Each row below holds a small network's activations on one input, seen along a few directions.
Each table varies a few parts of the input and shows all the possible inputs, shuffled.
Descriptions start from the smaller parts, as in this example, which fits no table here: one of 8 places around a ring, together with either a single point or one of 11 places around a ring or (one of 2 separate values, together with one of 6 places along a line).
Shared parts are said once, and a part with two or three values counts as separate values.
In the rows, zero is written as 128.

Other details of the inputs vary at random and push rows far along two fixed directions, the same in every table; ignore that.

Table:
x1: [120 125 122 122 158 129 121  97 146 153 149 120 115 145 140]
x2: [112 196 121  99  96 125 119 106   4  89 105 206  58 128 115]
x3: [136 127 137 128 127 136 136 131 104 131 133 121 130 114 119]
x4: [131 108 133 129 118 130 143 158 136 106 111 117 157 112 131]
x5: [138 137 140 147 114 119 123 147 134 117 136 106 155 116 106]
x6: [126 116 121 127 144 133 125 109 159 149 135 128 116 147 146]
x7: [122 114 123 121 151 139 130 101 154 142 135 129 112 151 154]
x8: [125 127 118 127 112 116 127 152 130 122 109 141 135 118 123]
x9: [120 121 126 119 162 135 127  94 141 146 148 118 116 145 147]
x10: [149 108 143 141 112 142 143 156 133 126 122 110 152 109 121]
x11: [150 114 137 146 106 133 135 160 140 138 122 114 151 109 111]
x12: [123 120 117 127 145 130 121 105 161 154 135 134 111 150 145]
x13: [130 138 142 132 123 130 131 127 108 103 133 119 137 125 122]
x14: [108 120 107 119 147 116 119 114 167 138 124 138 120 150 149]
x15: [114 141 123 130 151 117 111  97 155 133 148 121 120 155 137]
x16: [113 170 122 114 120 121 115 103  74 109 125 166  88 139 125]
x17: [121 130 117 125 154 122 115 101 151 161 149 123 114 144 134]
x18: [139 112 138 133 101 129 144 176 118 101 103 121 161  98 115]
x19: [144 121 140 139 121 131 133 147 124 138 136 105 150 107 109]
x20: [139 114 136 135  98 126 141 177 120 105 103 122 161  98 112]
Description of these inputs: one of 4 places along a line, together with one of 5 places along a line.
Question: Changing only the place on the line of 5 turns x13 into x16. The same change can be made to x7. Which row results?
Answer: x6

Table:
x21: [152 110 130 141 122 115 136 181 170 152 140  83 176  85 102]
x22: [104 139 112 147 157  95 105  96 214 142 161 114 147 170 148]
x23: [159 148 155 137  84 142 134 141  59 135 109 141 114 101  78]
x24: [151  94 140 113  95 136 168 202 103  98  86 115 169  63 124]
x25: [123 156 154 126 129 133 132 126  52  76 139 117 134 110  96]
x26: [134 105 142 128 100 126 152 192 104  54  79 115 185  86 108]
x27: [113 157  98 111 147 133 108  65  76 182 137 176  59 158 140]
x28: [164  99 147 162 109 133 138 169 178 154 129  97 168 105  89]
x29: [105 101  99 110 182 135 123  75 224 133 132 128  94 194 208]
x30: [ 98 129 107 136 180  95  95  98 211 138 151 105 139 157 130]
x31: [153 121 149 137 114 162 152 132  48 137 142 125 133  93 111]
x32: [124 190 132 103 120 155 121  76  32 103 140 175  45 143 139]
x33: [146  60 135 144 126 154 166 180 160 138 103 102 184  98 147]
x34: [121 104 100 144 167 126 116 105 199 199 153 120 128 148 145]
x35: [112 170  98  99  92 125 106 115  74 109  94 210  45 145 144]
x36: [ 93 117 109 133 151 101 110 106 218 131 142 119 152 179 164]
x37: [145  73 129 152 110 139 141 185 167 160 116 105 182  98 124]
x38: [ 96 103 113 123 164 116 135  99 210 108 129 116 154 179 186]
x39: [137 122 130 126 159 119 121 121 164 168 161  79 144 126 127]
x40: [141  88 130 128 116 120 138 189 174 141 121  90 179  89 120]
x41: [139  93 145 154  99 112 131 208 161  85 105  78 217  87  86]
x42: [145 108 142 117  90 150 165 169  77 100  72 168 115 106 119]
x43: [132 138 125 143 159 130 105  84 192 156 165  89 111 172 149]
x44: [ 85 189 107 101 165  99  83  59  79 120 135 173  60 170 129]
x45: [102  91 105 115 175 123 108  70 227 183 134 143  92 186 168]
x46: [126 187 142 136  92 108 115 127  54  98 127 153 123 126 107]
x47: [123 195  99 111  99 123 102 109  71 121 114 205  44 140 126]
x48: [131 157 138  98 125 142 144 117  32 120 143 139  92 100 116]
x49: [138 155 148 105 122 159 136  84  37 127 134 172  70 131 114]
x50: [148 145 180 159  91 136 154 161  72  73 147  89 186  93  97]
Question: What is each input in this table made of?
Answer: one of 5 places along a line, together with one of 6 places around a ring
Question: Changing only the place on the line of 5 turns x38 into x46. The same change can be made to x24. Which row results?
Answer: x39
Question: Change only the place on the ring of 6 in x31. List by row number the other rows that result.
Answer: x25, x32, x48, x49, x50
Question: Change only the place on the ring of 6 in x40. List by row number the other rows that result.
Answer: x35, x36, x37, x41, x45
